Each row below holds a small network's activations on one input, seen along a few directions.
Each table varies a few parts of the input and shows all the possible inputs, shuffled.
A made-up example of a description, with smaller parts first: line(6) and (point or line(11) or (values(3) and ring(5))).
Shared parts are said once, and a part with two or three values counts as separate values.
(in the rows, 128 means zero)

Other details of the inputs shift rows strongly along two fixed directions, in all tables alike. That doesn't count.

A family of inputs:
R1: [132 137 126 118 104 118 125 119 124  99 119]
R2: [114 120  79 147 206 107  82 107 130  84 133]
R3: [143 121 147 112 126 139 144 153 108 173 129]
R4: [128 135 131 130 106 129 139 111 147 100 124]
R5: [122 137 126 116 105 119 127 121 124 101 112]
R6: [150 123 147 112 124 140 144 147 104 174 132]
R7: [149 123 147 121 120 141 142 149 110 181 143]
R8: [122 133 130 123 102 119 126 126 134  98 130]
R9: [116 138 127 126 100 120 125 126 133 102 126]
R10: [125 137 132 137 103 129 136 109 152 102 132]
R11: [114 117  83 151 209 106  82 108 135  83 144]
R12: [115 118  88 150 211 115  99  99 146  83 128]
R13: [134 133 130 116 106 117 128 120 124  96 122]
R14: [131 137 126 115 105 120 126 119 122  99 116]
R15: [121 108 100 147 224 128 102 143 115 166 143]
R16: [120 103 109 158 227 140 111 131 136 170 136]
R17: [117 140 125 128  98 120 123 120 132 104 126]
R18: [118 137 126 124 101 119 127 127 132 101 122]
R19: [114 132 134 138 103 133 135 114 156 104 118]
R20: [121 136 128 118 105 117 128 127 127  99 115]
R21: [122 137 126 120 103 117 126 121 126 102 115]
R22: [144 120 148 115 125 138 144 154 110 176 133]
R23: [131 134 132 128 108 126 139 110 145  99 121]
R24: [146 125 151 134 121 151 154 139 131 187 143]
R25: [130 122 154 141 119 157 150 142 138 192 137]
R26: [119 138 124 125  99 119 125 121 130 104 122]
R27: [132 110  98 150 221 129  98 135 114 170 152]
R28: [120 138 124 122 101 119 125 122 128 103 118]
R29: [146 128 144 126 116 143 138 146 111 185 144]
R30: [142 120 147 117 124 141 143 155 111 179 136]
R31: [124 132 129 120 103 119 127 126 133  97 126]
R32: [134 121 153 128 125 154 152 142 128 183 121]
R33: [121 136 128 115 106 119 129 127 125  98 112]
R34: [150 122 147 118 122 141 143 149 107 180 139]
R35: [114 131 134 135 105 133 136 115 152 103 114]
Each input here is: line(5) and (values(2) or ring(5)).
Question: Changing only the line(5) part turns R30 into R3. The same change can be made to R4. Which row results?
Answer: R12
Question: Change only the ring(5) part in R22. List by row number the other rows that result.
Answer: R1, R13, R20, R21
Question: Change only the values(2) part in R19. List by row number the other rows that result.
Answer: R24

A family of inputs:
R36: [131 139 163  97  40 128 158 136 129 100 105]
R37: [159 125 169 131 102 162 168 157 121 231 159]
R38: [131 121  97 148 188 121 103 103 139 106 142]
R39: [130 145 116 111  93 104 112 111 115  67 125]
R40: [119 145 117 122  89 102 112 118 130  71 134]
R41: [123 112 140 133 155 146 138 151 127 178 130]
R42: [128 140 164  97  39 136 158 129 130 108  91]
R43: [147 126 162 121  95 150 152 173  98 233 152]
R44: [133 125 126 121 172 138 143 144 107 183 111]
R45: [153 113 132 124 165 140 132 142 107 179 136]
R46: [145 123 173 131  97 165 171 160 126 233 145]
R47: [106 114 106 136 183 118 106 125 138  99 121]
R48: [120 125  89 141 183 106  86 117 117 106 140]
R49: [113 123 103 159 179 125 108 110 154 109 145]
R50: [107 144 114 123  89 111 110 117 129  76 109]
R51: [125 153 153  97  47 125 169 132 128 105  96]
R52: [144 122 124 124 158 126 118 152  97 173 160]
R53: [100 125  91 145 173 109  89 129 129 104 136]
R54: [128 133 127 110 103 113 125 111 129  65 102]
R55: [107 137 127 132  98 125 128 104 154  75 102]
R56: [135 140 164  94  40 132 158 131 123 104  93]
R57: [130 138 125 123  97 111 127 107 143  66 130]
R58: [102 118 105 153 180 124 109 118 151 106 129]
R59: [111 123  89 146 180 110  87 117 122 109 134]
R60: [147 119 130 140 159 141 133 137 127 176 159]
R61: [145 119 130 146 163 146 133 129 128 184 149]
R62: [137 121 132 149 160 150 133 130 132 185 143]
R63: [128 146 161 120  35 140 160 115 148 118 109]
R64: [125 132 128 113 102 110 127 117 135  63 114]
R65: [132 119  99 141 189 116 102 107 130 103 136]
R66: [128 112 140 131 159 150 136 145 122 184 119]
R67: [127 116 100 136 186 112 104 119 131  96 138]
Question: Changing only one part turns R60 into R38. The same change can be made to R52. Which row results?
Answer: R39
Question: Describe the family of inputs behind these rows.
Answer: values(2) and (point or line(4) or ring(11))
Question: Change only the line(4) part in R40. List by row number the other rows that result.
Answer: R43, R52, R53

A family of inputs:
R68: [ 99 130  89 134 141  81  87 104 152  16 138]
R69: [114 139 157  96 133 123 140 162  82 186 124]
R70: [118 118 154 132 126 161 152 154 136 184 136]
R71: [109 163 115 113  61 101 135 114 153  53 112]
R72: [138 147 121 112  58  95 126  95 139  58 118]
R73: [148 128 145 112  91 128 153 107 134 114 109]
R74: [168 127 145 115 133 145 155 148 102 174 138]
R75: [146 120 140 118 119 128 144 163 111 182 157]
R76: [158 125 146 123 116 138 126 155 102 179 162]
R77: [120 149 132 115  93 129 161 132 145 111 109]
R78: [117 138 136 127 101 131 136 149 133 151 142]
R79: [160 118 160 117 135 154 152 143 111 173 134]
R80: [146 138 132 130 117 137 140 135 118 199 135]
R81: [144 124  91 136 196 112 103 119 115 103 144]
R82: [124 135 140 116 117 145 164 138 142 148 112]
R83: [133 117 163 115 118 134 151 143 139 141 130]
R84: [111 133 127 105  78 111 127 108 113  85  89]
R85: [131 102 102 151 213 127  76 152 120 137 108]
R86: [133 148 132 125  88 132 151 108 140 122 104]
R87: [134 105 135 116 119 145 136 151  97 191  98]
R88: [115 111 113 157 209 141 106 110 146 155 130]
R89: [129 141 132 115  58 114 115 113 134  49 134]
R90: [ 99 116  93 138 160  94  89 113 149  42 143]
R91: [127 114 147 123 106 129 128 172 130 146  90]
R92: [114 135 150 155 106 111 163 147 140 149 134]
R93: [145 140 130 131 114 147 134 151 107 188 152]
R94: [140 133 132 136 112 141 136 137 116 198 143]
R95: [120 131 123 104  79 127 123 131 111  77  87]
R96: [139 113 152 126 101 135 128 125 129 151 140]
R97: [117 132 146 135  81 147 138 109 148 122 117]
R98: [140 144 130 128 104 134 145 120 127 159 119]
R99: [103 114  97 160 184 130  90 102 146 119 138]
R100: [145 123 141 126  98 123 124 129 120 152 147]
R101: [102 158 114 119  58 104 130 116 151  52 120]
R102: [111 127  96 184 200 101 104 114 136 102 144]
R103: [129 136 135 131  98 148 127 139 122 147 147]
R104: [145 132 134 108 107 114 145 149 121 144 143]
R105: [134 144 133 131  98 140 124 139 119 149 147]
R106: [111 101 115 143 196 121 107 127 143 104 142]
R107: [137  99 116 144 215 130 114 113 130 147 131]
R108: [108 112 108 147 219 140 124 131 145 146 128]
R109: [126 125 135 127  74 114 111 125 142  88  72]
R110: [119 117 113 153 213 147 104 122 137 145 140]
R111: [128 137 134 136  96 134 127 125 128 160 138]
R112: [145 111  96 143 209 115 109 117 117 150 143]
R113: [144 126  88 135 189 107  93 122 116 106 152]
R114: [128 139 141 115  60 119 118 109 139  49 129]
R115: [121 139 146 130  83 153 136 121 138 111 126]
R116: [ 99 113 102 138 164  99  91 109 156  43 137]
R117: [138 117 157 111 120 136 161 141 134 138 123]
R118: [150 110 165 125 129 145 145 131 127 185 132]
R119: [113 149  75 143 167 107  96  95 141  48 121]
R120: [102 140 146 121  86 131 145 118 164  83 109]
R121: [156 119 137 126 113 131 134 139 107 190 152]
R122: [137 155 132 120  91 139 150 121 129 110 113]
R123: [128 145 130 118 110 131 155 144 132 149 124]
R124: [131 147 156  98 132 132 127 152  69 183 128]
R125: [142 130 152 128 132 167 153 139 121 181 128]
R126: [112 129 137 128 101 139 139 149 135 149 142]
R127: [138 143 129 113  65 105 145  90 142  52 102]
R128: [119 146 150 102 112 117 127 126  86 158 111]
R129: [133 109 102 135 222 117 127 139 125 140 140]
R130: [132 130 147 130 111 152 151 114 139 156 110]
R131: [112 123 138 100 111 126 144 154  99 144 108]
R132: [115 115 102 158 203 144  91 126 130 144 155]
R133: [137 123 143 104 127 145 136 157  79 180 120]
R134: [125 168 114 118  59 111 124 105 139  54 117]
R135: [126 134 147 164 100 115 153 121 134 158 129]
R136: [111 125 144 130 104 146 141 145 141 150 137]
R137: [112 120  96 126 176 100 119 103 153  42 115]
R138: [149 139 130 114  80 120 125 131 115 106 145]
R139: [146 110 108 135 220 134 116 126 117 138 139]
R140: [124 129 136 136  95 142 129 125 131 158 138]
R141: [137 106 123 142 215 135 103 127 126 139 146]
R142: [134 149 138 118  92 147 151 117 134 111 110]
R143: [133 103 118 147 210 139  98 129 122 137 153]
R144: [121 126  91 128 176  95 115 118 137  70 133]
R145: [122 101 113 149 190 124  97 105 139 112 137]
R146: [ 90 107  82 126 174 107  98 131 126  68  93]
R147: [124 146 130 123  85 132 145  93 152  92  95]
R148: [147 110 148 128 114 139 131 141 113 188 153]
Question: Describe the family of inputs behind these rows.
Answer: values(3) and (point or line(4) or (values(2) and ring(11)))
Question: Changing only the values(3) part turns R77 into R122. The same change can be made to R129. Which row results?
Answer: R74
Question: Changing only the values(3) part turns R101 into R94. The same change can be made to R82. Which row results?
Answer: R147
Question: Change only the line(4) part in R131. List by row number the other rows that result.
Answer: R69, R91, R146
Question: Change only the values(3) part in R104. List by row number the other rows that result.
Answer: R72, R113
Question: Change only the values(2) part in R100. List by row number the other rows that result.
Answer: R111
Question: Change only the values(3) part in R96. List by row number the other rows that result.
Answer: R114, R116
Question: Change only the values(2) part in R93. List by row number the other rows that result.
Answer: R138
